A small network was shown many inputs. Here are its activations along a few directions, one row for each input.
In each table, some parts of the input vary, and every possible input appears once, in random order.
A made-up example of a description, with smaller parts first: values(3) and (point or line(9) or (line(6) and ring(8))).
Shared parts are said once, and a part with two or three values counts as separate values.
In the rows, 128 means zero.

Other details of the inputs shift rows strongly along two fixed directions, in all tables alike. That doesn't count.

Table:
row 1: [138 149  96 179 106 185 123 109 115 164 114  76 173]
row 2: [134 130 166 104 156 108 146 154 134 104 126 168 114]
row 3: [168 144 130 137 213 145 106 165 181 142 111 169  78]
row 4: [133 111 116 109 135  62 153  84 125 105 118 133  89]
row 5: [140 162 151 164 177 179 158 140 156 157 134 126 170]
row 6: [106 119 137 148  65 115 128 111  68 141 126 104 156]
row 7: [125 154 116 134 155 187 134 132 173 152 161  96 169]
row 8: [160 146  89 181 142 172 124 109 148 160  98 100 128]
row 9: [101 126 127 108 110 131 146 136 121 112 153 116 158]
row 10: [123 126 144 170  68 113 141 115  64 141 117 109 151]
row 11: [145 139 110 160 123 177 101 122 143 176 134  92 155]
row 12: [145 153 132 172 165 177 144 101 153 171 135 110 166]
row 13: [ 96 126 140 144  77 117 130 118  64 148 124 117 164]
row 14: [154 100 139  95 154  76 115 114 158  88 122 177  52]
row 15: [142 160 106 161 153 189 115 140 150 164 138  97 162]
row 16: [ 97 122 139 128  74 112 152  99  92 139 153  97 169]
row 17: [150 110 107 138 137  99 124 114 123 108  88 133  78]
row 18: [145 103 114 120 125  66 111 120 117  88  86 143  59]
row 19: [122 144 123 159  98 201 131 111 132 167 159  74 201]
row 20: [110 103  97 111  70 118 114 130 110 103 114 116 108]
row 21: [131 100 123 109 137  61 149  93 123  86 111 135  81]
row 22: [132 166 164 176 145 206 163 145 125 155 124  99 206]
row 23: [ 88 117 133 127  52 141 119 148  76 122 128 120 160]
row 24: [171 153 116 191 139 207 108 131 146 165 101 109 141]
row 25: [163 141 120 168 190 170 121  94 185 169 135 111 130]
row 26: [133 104 143 109 138  58 142  97 125 104 125 158  81]
row 27: [117 118 141 142 115  91 127 118  85 139 109 144 118]
row 28: [145 103 116 115 106  86 115 131 112  79  82 146  62]
row 29: [141 117 138 136 146 102 117 129 116 124 101 161  88]
row 30: [107 116 138 113 102  86 146  89 105 132 145 121 132]
row 31: [ 98 106 112  98  83  96 146 100 112 111 138 102 136]
row 32: [123 100  97  88 111  70  99 117 135 102 121 135  71]
row 33: [114 117 127  85 133 117 110 126 162 107 151 152 110]
row 34: [118 102  95 102  78 120 104 136 113  91 111 120 110]
row 35: [116 138 141 144 133 109 167 114 108 130 137 120 155]
row 36: [130 103  99  93 112  65 110 106 118 108 120 127  84]
row 37: [152 133  97 130 148 157  84 128 175 156 133 123 106]
row 38: [134 125 144 106 152  65 156 122 114  82 127 162  92]
row 39: [129 141 117 136 147 200 113 129 172 153 150 101 178]
row 40: [115 100 126  75 111  88  84 148 126  95 126 168  79]
row 41: [ 83 136 171 119  92 110 180 129  75 139 148 114 186]
row 42: [ 86 129 151  85 114 102 157 138 119 130 158 145 148]
row 43: [ 86 109 140 120  49 134 143 119  87 122 147  96 180]
row 44: [131 121 145 151  96 139 116 150  87 120  94 135 136]
row 45: [151 123  91 108 162 164 108 118 201 118 134 112 106]
row 46: [111 139 164 130 138 110 173 127 109 141 136 133 154]
row 47: [101 120 126  86 103 114 140 141 117  91 158 132 145]
row 48: [137 126 148 149 109 123 143 107 102 119 124 118 141]
row 49: [141 115 148 112 146 110 128 122 129 101 119 160 105]
row 50: [118 127 127 128 106 122 112 124 101 145 134 122 150]
row 51: [107 124 149  72 148  69 153 128 131 123 157 158 113]
row 52: [ 80 123 140 116  74 121 148 114  92 135 151 106 184]
row 53: [122 119 114  95 122 122 101 164 133  96 133 146  97]
row 54: [127 120 131 120 139  61 134 129 101 114 116 159  82]
row 55: [120 116 150 172  59 129 144 121  55 129 104 115 152]
row 56: [112 125 128 101 149  91 125 102 156 134 156 143 113]
row 57: [151 140  95 133 168 140 126  89 181 145 131 101 120]
row 58: [ 90 124 129 127  49 137 138 163  63 111 133 113 169]
row 59: [125 151 140 120 157 196 131 163 171 144 159 116 167]
row 60: [129 152 127 155 155 169 133 102 150 174 146 102 177]
row 61: [145  97 141 111 106  81 100 138 115  95  95 166  58]
row 62: [155 148 124 124 211 131  97 148 187 155 134 156  92]
row 63: [174 140 111 150 211 153 111 143 183 139 109 153  79]
row 64: [162 146 105 132 207 135  94 135 190 146 132 144  86]
row 65: [131  96 116  65 144  79 101 118 171  97 147 165  66]
row 66: [106 132 141 112 103 145 127 171 116 129 134 140 141]
row 67: [117 122 126  83 159  56 149 108 136 112 144 158  96]
row 68: [181 133 100 143 208 141 110 105 205 118 110 127  81]
row 69: [166 143 133 135 203 155  99 179 187 132 107 167  78]
row 70: [ 93 112 117 120  51 124 152 114  86 106 137  86 169]
row 71: [161 158 135 183 169 203 130 119 151 157 124 108 176]
row 72: [166 148 128 164 205 183 124 111 186 156 128 126 137]
row 73: [114 130 153 158  66 132 160 149  40 116 103 115 160]
row 74: [ 95 140 149 128  87 116 144 152  83 143 138 123 172]
row 75: [ 87 133 151 118  69 126 143 162  72 138 139 124 177]
row 76: [130 103 117  99 103 125  81 144 141 111 126 140  89]
row 77: [143 139 104 126 162 152  78 137 182 155 134 135 107]
row 78: [154 149 131 186 143 187 111 143 129 157  95 117 147]
row 79: [151 113 133  85 181  75 129 133 147  74 131 186  57]
row 80: [ 99 112 128 131  40 141 118 139  81 122 131 113 147]
row 81: [136 152 101 141 146 190 110 150 155 153 139 110 148]
row 82: [158 104 113  95 161  70 119 110 161  70 108 161  53]
row 83: [124 112 104  98 136  89 133  92 145 119 137 112 109]
row 84: [112 124 153 155  54 144 152 164  36 102 104 117 164]
row 85: [127 148 130 134 135 196 108 184 144 146 131 121 167]
row 86: [122 156 137 130 151 189 135 157 172 154 160 118 171]
row 87: [151 157 128 171 179 185 156 126 156 144 132 110 165]
row 88: [113 127 171 133 111  98 154 158  79 124 110 154 131]
row 89: [148 150 136 148 187 143 124 147 153 161 120 144 114]
row 90: [ 97 130 125 102 119  88 160 113 114 122 153 129 145]
Description of these inputs: values(2) and line(5) and line(9).
The inputs of row 26 and row 55 match in every part but the values(2) part. If row 79 is changed in the same way as row 26 into row 55, which row does it become?
Answer: row 84
The inputs of row 89 and row 46 match in every part but the values(2) part. If row 78 is changed in the same way as row 89 into row 46, which row does it become?
Answer: row 71
The inputs of row 60 and row 13 match in every part but the values(2) part. If row 52 is changed in the same way as row 60 into row 13, which row does it become?
Answer: row 77
Which other rows does row 90 become when the values(2) part takes its other values? List them by row number.
Answer: row 15
Which other rows does row 37 become when the line(5) part takes its other values? List them by row number.
Answer: row 32, row 75, row 77, row 81
A walk changes only the line(9) part. It starts at row 82 and steps to row 68. List the rest of the walk in order.
Answer: row 21, row 4, row 57, row 83, row 31, row 70, row 45
